These are the activations of a small neural network, seen along a few directions. Each row is one input.
In each table, some parts of the input vary, and every possible input appears once, in random order.
A made-up example of a description, with smaller parts first: one of 3 separate values, together with either a single point or one of 11 places around a ring or (one of 4 places along a line, together with one of 8 places around a ring).
Shared parts are said once, and a part with two or three values counts as separate values.
(in the rows, 128 means zero)

Table:
x1: [ 99 101 132 153  62 115 131 119 115 117 127 114  79]
x2: [132 116 142 116  62 109 119 182 120 139 109 108  98]
x3: [125 119 159 123 105  94 148 181 143 140 133 120 111]
x4: [144 117  77 110 200 139 139  77 132 104 160 147 158]
x5: [134 111 149 122  83 111 130 192 133 144 129 113 112]
x6: [156 143 199 193 146 212  50 106  98 159 101 122  61]
x7: [114  88 126 166  79 135 133 151 133 133 149 114  93]
x8: [133 132  83 124 186 146 135  82 134  86 156 168 175]
x9: [118 123 156 109  64  93 128 161 115 128 106 113  97]
x10: [115 142  78 131 179 148 142  77 134 109 142 140 181]
x11: [113  92 119 160  60 132 121 141 119 128 130 110  81]
x12: [139 162 102  88 182 125 142 115 138 121 119 141 200]
x13: [106  97 135 167 100 118 151 140 142 130 153 122  91]
x14: [117 132 164 114  87  78 143 159 122 132 121 124 105]
x15: [ 98 111 140 158  84 102 146 118 122 121 142 125  86]
x16: [120 172  97  91 173 127 141 111 144 150 106 122 201]
x17: [168 136 101  68 203 116 140 116 134 115 137 148 177]
x18: [ 96 151  73 135 170 148 142  72 140 138 127 121 181]
x19: [156 150 107  82 189 123 135 119 136  98 133 169 194]
x20: [175 164 223 153 148 190  44 143 105 168  79 118  80]
- What do these inputs look like to the network? => one of 2 separate values, together with either a single point or one of 4 places along a line or one of 5 places around a ring
- The inputs of x3 and x13 match in every part but the choice among 2 separate values. If x2 is changed in the same way as x3 into x13, which row does it become? => x11
- Which other rows does x19 become when the place on the line of 4 takes its other values? List them by row number. => x12, x16, x17
- A walk changes only the place on the line of 4. It starts at x18 and steps to x10. List the rest of the walk in order. => x8, x4

Table:
x21: [120 111 114 123 111 102 150 129 130 108 146 142 125]
x22: [152 134 161 128 120 145 101 153 118 141 107 124 112]
x23: [152 168  73  89 252 157 131  64 140 109 135 162 225]
x24: [ 89 118  93 144 104 122 153 114 137 119 139 120 141]
x25: [131 123 118  98 111  99 140 159 133 127 130 127 139]
x26: [127 116 137 156 125 153 109 110 117 133 130 120  93]
x27: [145 123 163 143 130 144 109 143 125 135 128 127 104]
x28: [140 123 153 151 125 145 104 124 113 122 132 134  95]
x29: [109 104  99 132 109 112 154 116 136 111 143 124 126]
x30: [137 155 171 120 123 135 103 146 125 151  89 118 119]
x31: [126 113 120 116 121  99 154 150 140 120 144 133 130]
x32: [123 143 131  94 114  91 147 153 128 138 117 116 150]
x33: [113 133 130 171 119 158 110 104 121 149 124 117 107]
- What do these inputs look like to the network? => either a single point or (one of 2 separate values, together with one of 6 places along a line)
- Which other rows does x26 become when the place on the line of 6 takes its other values? List them by row number. => x22, x27, x28, x30, x33

Table:
x34: [115 129 182 175 106 139 125 150 129 162 123 101  91]
x35: [153 161 127  83 163 111 131 152 132 132 120 139 175]
x36: [152 108 150 150  77 156  90 154 111 135 107 119  83]
x37: [135 123 169 127  80 125  91 131  89 119 107 116  68]
x38: [ 91  74 111 122  32  51 187 182 142 108 159 118  98]
x39: [134 136  97  89 163 127 140 123 140 140 112 113 166]
x40: [127 114 152 170  94 165  97 173 134 160 126 108  91]
x41: [113 140 184 147  99 109 119 125 120 149 106 121  71]
x42: [111 161 109 109 144 127 134 107 139 114 108 137 186]
x43: [103 148  78 118 139 130 142  92 128 142 126 120 176]
x44: [150 110 106 113 181 141 135 103 141 116 150 135 138]
x45: [125 136 112 134 166 144 136  92 133  90 139 162 155]
x46: [117 125  79 147 163 140 137  77 126 113 156 138 144]
x47: [166 128 136 108 183 125 127 132 129 112 154 165 149]
- What do these inputs look like to the network? => either a single point or one of 5 places around a ring or (one of 2 separate values, together with one of 4 places along a line)
- A walk changes only the place on the ring of 5. It starts at x34 and steps to x41. List the rest of the walk in order. => x37, x36, x40

Table:
x48: [109 155 171 162 108 122 118 126 114 144 126 131 101]
x49: [142 104 135 142  91 148 103 147 125 130 130 124 101]
x50: [132 109 145 146  98 158 106 144 124 125 125 136  97]
x51: [ 73 130  72 119 107  98 163  74 123  93 136 133 156]
x52: [115 142 154 150  99 139 106 134 123 129 101 121 107]
x53: [139 133  74 138 209 170 132  88 146 136 146 128 160]
x54: [119 136 148 140  88 147 110 137 120 138  97 124 109]
x55: [138  98 129 127 101 126 116 164 120 133 133 111  97]
x56: [112 142 171 161 107 132 119 130 120 130 104 120 110]
x57: [138 127  75 126 191 148 153 128 157 130 153 148 207]
x58: [130 115 151 157 109 150 105 141 126 117 129 133  94]
x59: [127 126 167 170 117 133 120 134 116 131 154 143  88]
x60: [135  96 138 123 103 116 132 162 128 137 141 112  94]
x61: [134 154 122 100 186 142 116  64 115 128 114 125 159]
x62: [124 125 140 118  92 109 137 154 123 151 113 101 106]
x63: [110 129 158 135 103  91 151 143 147 151 122 111 104]
x64: [141 101 130 134  94 132 103 156 118 132 136 116 100]
x65: [128 115 166 168 117 143 118 137 122 118 132 132  97]
x66: [127  97 147 129 110 110 145 160 132 137 147 118  91]
x67: [134 167 108  75 168 113 144 135 144 104 127 149 208]
x68: [172 134 120  85 188 110 128 103 118  91 134 175 145]
x69: [114 161  82 123 197 159 127  82 144 151 123 115 177]
x70: [116 125 149 123  99 102 149 152 127 151 119 107 103]
x71: [131 133 138 137  80 139 108 139 121 144 101 111 113]
x72: [ 99 101  62 133 115 105 166  79 128  78 162 147 141]
x73: [157 139 102  90 179 123 149 142 146  88 151 162 194]
x74: [159 129 113 115 197 153 121  69 118 115 140 138 142]
x75: [127 126 131 121  90 118 123 156 115 147 105  99 110]
x76: [146 161 127  68 178 101 122  98 115 106 110 161 160]
x77: [123 100 155 142 114  99 147 151 151 136 149 122  91]
x78: [131 130 132 129  83 123 110 148 113 146 107 105 111]
x79: [114 155  82 110 180 137 150 121 155 147 130 136 222]
- What do these inputs look like to the network? => one of 2 separate values, together with either a single point or one of 5 places around a ring or one of 10 places along a line
- The inputs of x57 and x79 match in every part but the choice among 2 separate values. If x60 is changed in the same way as x57 into x79, which row does it become? => x62
- Which other rows does x74 become when the place on the ring of 5 takes its other values? List them by row number. => x53, x57, x68, x73

Table:
x80: [106 108  97 145 118 115 156 128 143 111 157 135 138]
x81: [129 112 195 164  47 129  98 201 131 178 100 102  47]
x82: [144 143 135 135 160 159 117 141 144 151 130 127 157]
x83: [136 154 137 133 164 147 119 127 136 160 124 117 147]
x84: [112 144 130 103 120 107 148 146 142 143 107 112 154]
x85: [146 110 103 103 133 122 140 178 145 135 136 116 153]
x86: [128 145 132  86 105  91 125 118 110 108 112 140 135]
x87: [113 128 113 162 151 148 132  87 128 134 146 128 124]
x88: [109 142 102 151 119 152 116  79 111 127 113 122 127]
x89: [158 118 120 123 161 166 109 148 141 148 132 121 152]
x90: [124  89  79 133 118 123 150 134 142 107 159 129 127]
x91: [130 131 120 115 131 114 149 170 147 140 133 124 160]
x92: [ 98  89 174 186  34 138 106 162 110 141 135  94  30]
x93: [120 119 109 164 148 160 130 102 134 123 151 139 132]
x94: [162 107 117  93 135 109 137 148 131  99 150 146 126]
x95: [137  96  93 151 148 168 126 108 132 122 152 135 124]
x96: [147  99 211 164  48 117 104 173  98 133 115 111  33]
x97: [171 112 130 114 167 149 105 124 121 110 142 151 126]
x98: [152 132 144 127 169 143 113 120 121 111 137 157 132]
x99: [143 124 134 105 136 101 146 143 130 101 145 154 135]
x100: [134 132 139 101 139  89 149 127 124 113 140 147 126]
x101: [137 148 151 119 160 135 110  98 117 110 108 143 124]
x102: [ 93 125  94 126  85 108 143 103 119 120 124 121 137]
x103: [113 149 117  95 102 110 135 147 122 146  97 112 157]
x104: [ 90 118 107 134 106 107 156 103 138 115 132 122 134]
x105: [145 142 148 125 173 132 116 105 115 121 130 149 122]
x106: [128 160 140 127 152 152 116 121 137 150 101 112 148]
x107: [126 136 144  94 125  92 144 119 126 104 119 143 129]
x108: [ 98 115 103 142 120 102 157 111 137 123 153 125 131]
x109: [105 133 115 158 139 151 128  79 129 124 122 123 126]
x110: [140 158 140 113 141 133  92  98 102 112 102 140 129]
x111: [128 167 126 120 134 153 103 123 118 151  91 111 150]
x112: [121 139 125 111 134 103 151 154 141 152 128 117 152]
- The inputs of x85 and x94 match in every part but one. If x82 is changed in the same way as x85 into x94, which row does it become? => x98
- What do these inputs look like to the network? => one of 3 separate values, together with either a single point or (one of 2 separate values, together with one of 5 places along a line)
- Which other rows does x104 become when the place on the line of 5 takes its other values? List them by row number. => x80, x90, x102, x108
- Which other rows does x96 become when the choice among 3 separate values takes its other values? List them by row number. => x81, x92
